A small network was shown many inputs. Here are its activations along a few directions, one row for each input.
In each table, some parts of the input vary, and every possible input appears once, in random order.
Descriptions start from the smaller parts, as in this example, which fits no table here: one of 4 places along a line, together with either a single point or one of 9 places along a line or (one of 2 separate values, together with one of 8 places around a ring).
Shared parts are said once, and a part with two or three values counts as separate values.

Rows:
row 1: [-1.279 -1.353 -0.130 -0.366 -1.057 -1.147 -3.242 2.733 2.385 -4.174 -4.326 -2.039 -4.396]
row 2: [0.200 0.282 -2.989 3.393 -1.233 -0.689 4.261 -1.573 -0.404 7.708 1.968 1.693 3.202]
row 3: [0.166 -0.038 -2.771 1.035 -1.444 -2.545 -4.396 -2.069 0.197 -2.458 -3.063 -4.225 -4.678]
row 4: [-0.527 2.798 2.618 -3.631 -0.087 4.028 3.220 -1.352 -0.321 3.096 2.458 2.741 5.306]
row 5: [-3.061 0.513 2.505 -2.798 -1.226 -1.166 -5.056 -0.249 0.486 -5.709 -1.655 -2.099 -3.417]
row 6: [1.190 1.610 1.813 0.840 1.221 2.381 3.833 -0.111 0.981 6.075 0.975 3.087 4.003]
row 7: [-0.004 0.689 1.541 -2.171 -0.129 3.017 1.524 1.647 -0.233 2.698 2.996 7.296 3.522]
row 8: [1.797 0.012 -2.225 2.292 -0.408 -2.412 3.913 1.996 -0.423 3.263 5.921 6.182 1.717]
row 9: [-1.989 0.995 2.442 -3.586 -1.195 -0.413 -3.050 -1.175 1.081 -5.699 -3.315 -4.569 -2.328]
row 10: [2.821 -3.249 0.788 1.774 5.601 3.373 5.110 1.580 -5.249 3.328 3.691 -3.069 5.726]
row 11: [1.812 2.604 2.669 -0.921 0.780 4.538 4.589 -1.946 0.179 4.012 0.585 2.086 4.873]
row 12: [0.260 0.740 2.352 -0.843 -0.238 0.056 -2.091 -1.788 1.870 -5.071 -5.263 -5.517 -2.962]
row 13: [1.294 -4.657 -0.278 2.262 4.954 -0.423 -1.163 1.511 -3.718 -4.944 -1.751 -9.237 -0.015]
row 14: [0.635 0.596 -2.449 0.220 0.057 0.366 2.614 -0.640 -1.822 3.615 3.967 6.324 2.202]
row 15: [1.650 1.922 -2.276 0.838 -0.793 1.281 2.417 -2.150 -1.760 6.177 2.198 3.344 2.845]
row 16: [-1.821 2.373 2.731 -2.811 -0.066 3.128 1.136 -0.230 -0.863 2.742 3.918 5.179 4.227]
row 17: [-0.236 -0.217 1.321 0.968 0.265 -1.849 -3.078 -0.118 2.743 -2.903 -4.811 -4.618 -3.847]
row 18: [-1.266 -1.223 1.380 -2.304 -1.178 -1.177 -4.851 1.587 1.276 -5.762 -2.595 -0.043 -4.268]
row 19: [-0.833 -1.434 -2.811 0.220 -0.781 -3.276 -3.928 -0.598 -0.094 -4.736 -1.102 -1.112 -5.453]
row 20: [-1.211 -1.582 -3.800 3.708 -1.825 -4.415 -2.832 -1.546 1.563 -1.131 -3.313 -5.987 -4.093]
row 21: [0.233 -1.947 -2.673 2.220 -1.191 -5.680 -2.440 1.810 1.452 -4.855 1.106 -0.904 -5.601]
row 22: [0.167 0.568 0.242 -0.340 -0.029 3.022 3.512 2.680 0.675 4.727 1.412 5.488 3.438]
Q: Changing only one part turns row 20 into row 2. The same change can be made to row 9. Which row results?
A: row 4
Q: What is each input in this table made of?
A: one of 2 separate values, together with either a single point or one of 4 places along a line or one of 6 places around a ring
Q: Start at row 11 and move only the place on the ring of 6, one step at a time. The first step leads to row 4. Which rows follow, in order?
A: row 16, row 7, row 22, row 6
Q: Start at row 21 and move only the place on the line of 4, one step at a time. The first step leads to row 19. Which rows follow, in order?
A: row 3, row 20

Rows:
row 23: [-0.541 2.118 0.359 -0.772 -2.397 -2.299 -1.165 -1.725 2.318 -1.719 -0.133 0.706 -2.312]
row 24: [-0.242 1.082 2.644 -1.981 0.269 0.539 -0.161 -1.357 0.031 -3.089 -0.146 -2.498 0.144]
row 25: [0.046 1.079 0.601 0.283 0.651 2.688 6.359 1.220 -1.377 8.213 6.484 6.763 7.462]
row 26: [-1.473 0.786 0.736 -1.524 -2.197 -0.393 -2.805 1.333 2.568 -1.553 -1.958 2.622 -2.733]
row 27: [-0.849 0.028 0.295 -0.990 0.537 1.313 -1.483 -1.996 -1.781 -0.269 -1.703 -3.651 0.572]
row 28: [1.894 -2.711 -1.991 3.284 1.627 -1.988 0.739 1.842 -0.507 -0.607 -0.402 -3.137 -1.339]
row 29: [-0.015 -2.089 -3.057 1.418 0.477 -1.542 -1.710 -0.313 -2.603 -0.729 0.949 -1.594 -1.143]
row 30: [-1.178 -0.256 2.824 -2.848 0.549 2.195 -1.887 1.584 0.464 -3.033 -2.081 -0.549 -0.099]
row 31: [0.798 -0.732 1.678 1.204 1.973 1.011 0.575 -0.103 0.422 -0.359 -2.879 -5.132 0.534]
row 32: [0.264 0.139 -1.178 2.485 -1.385 -1.936 0.136 -0.468 2.821 0.907 -3.095 -1.744 -2.035]
row 33: [-0.543 -2.263 -0.169 -0.621 0.805 -0.702 -2.023 3.040 -0.466 -3.320 0.417 1.572 -2.071]
row 34: [-1.423 1.061 -2.524 0.256 -2.421 -1.309 -2.205 -2.335 0.633 0.954 -1.602 -0.452 -2.059]
row 35: [0.580 -0.699 -0.552 0.320 0.522 -2.492 -0.479 0.291 -0.924 -3.496 2.262 -0.429 -1.558]
row 36: [2.682 2.457 0.335 -0.512 0.990 4.917 6.110 -1.014 -1.598 8.099 3.887 7.523 6.637]
Q: What is each input in this table made of?
A: either one of 2 separate values or (one of 3 separate values, together with one of 4 places along a line)
Q: Which of the alternatives is row 25?
A: one of 2 separate values
Q: Start at row 26 and move only the place on the line of 4, one step at a time. The first step leads to row 23. Which rows follow, in order?
A: row 34, row 32

Rows:
row 37: [1.746 -1.455 2.331 -0.215 4.633 4.472 3.785 1.354 -2.072 1.427 0.777 1.806 4.434]
row 38: [2.223 0.038 -1.255 1.570 1.512 3.628 1.941 -0.701 -1.236 6.036 -2.288 0.316 2.745]
row 39: [-1.615 0.980 -2.188 0.055 -1.531 -0.144 2.732 -3.174 -1.811 3.213 3.533 0.851 3.411]
row 40: [0.979 -0.619 -0.610 -1.786 2.014 1.736 2.536 -0.161 -4.201 -0.628 5.234 3.438 3.130]
row 41: [0.880 -2.688 1.022 -0.383 0.967 0.525 -1.563 1.914 0.462 -4.785 -3.484 -7.919 -2.312]
row 42: [-0.956 0.022 0.770 1.595 1.007 2.550 3.818 -1.450 0.199 5.106 -0.885 -0.695 4.747]
row 43: [1.099 1.089 4.319 0.163 2.881 3.558 2.545 -0.168 -0.980 4.743 1.287 0.102 5.131]
row 44: [-4.846 2.293 2.659 -5.822 -3.541 0.432 -6.303 -1.119 2.752 -4.364 -3.400 3.765 -5.057]
row 45: [1.557 0.982 -4.436 0.070 -1.068 0.847 0.746 -2.533 -3.328 4.108 2.162 1.906 1.263]
row 46: [-1.340 1.272 -0.878 1.252 -2.761 -1.362 3.627 0.571 3.425 3.760 1.535 4.275 1.286]
row 47: [0.830 2.241 2.566 -0.036 -1.067 -0.433 2.311 2.029 2.248 3.298 3.728 5.181 1.761]
row 48: [-2.835 -3.211 -2.949 2.009 0.993 -4.024 -5.175 2.028 -0.531 -2.380 -0.505 -3.119 -3.936]
row 49: [-2.359 4.082 4.127 -5.915 -3.456 1.493 -5.498 -1.866 3.697 -6.549 -4.620 0.232 -2.680]
row 50: [0.430 1.953 1.348 -1.327 0.270 0.819 1.348 -1.721 -3.050 2.832 5.837 1.669 3.863]
row 51: [-1.727 -4.036 -0.636 0.010 -0.331 -1.230 -3.462 4.442 -1.171 -4.194 -2.691 -4.350 -1.996]
row 52: [1.504 -1.552 -1.362 2.525 -0.290 -5.889 -2.709 -2.512 1.190 -6.336 -3.772 -6.792 -5.744]
row 53: [1.376 -0.207 0.614 -0.497 0.623 0.523 3.419 3.602 1.187 -0.078 3.062 6.886 1.175]
row 54: [0.388 0.102 0.336 0.928 1.396 -2.401 -0.850 -1.189 0.685 -5.274 -3.521 -9.769 -3.832]
row 55: [1.892 1.349 -2.908 1.301 -2.382 -0.394 1.659 1.374 2.160 4.627 0.146 5.347 -0.811]
row 56: [0.773 -2.636 -2.871 4.503 0.128 -4.707 -4.908 -0.720 0.375 -4.562 -2.134 -3.127 -6.577]
Q: What is each input in this table made of?
A: either one of 2 separate values or one of 6 places around a ring or (one of 3 separate values, together with one of 4 places along a line)
Q: Change only the choice among 3 separate values in row 47. List by row number the other rows that result.
A: row 43, row 50
Q: List by row number the other inputs of the same sort as row 54.
A: row 41, row 48, row 51, row 52, row 56
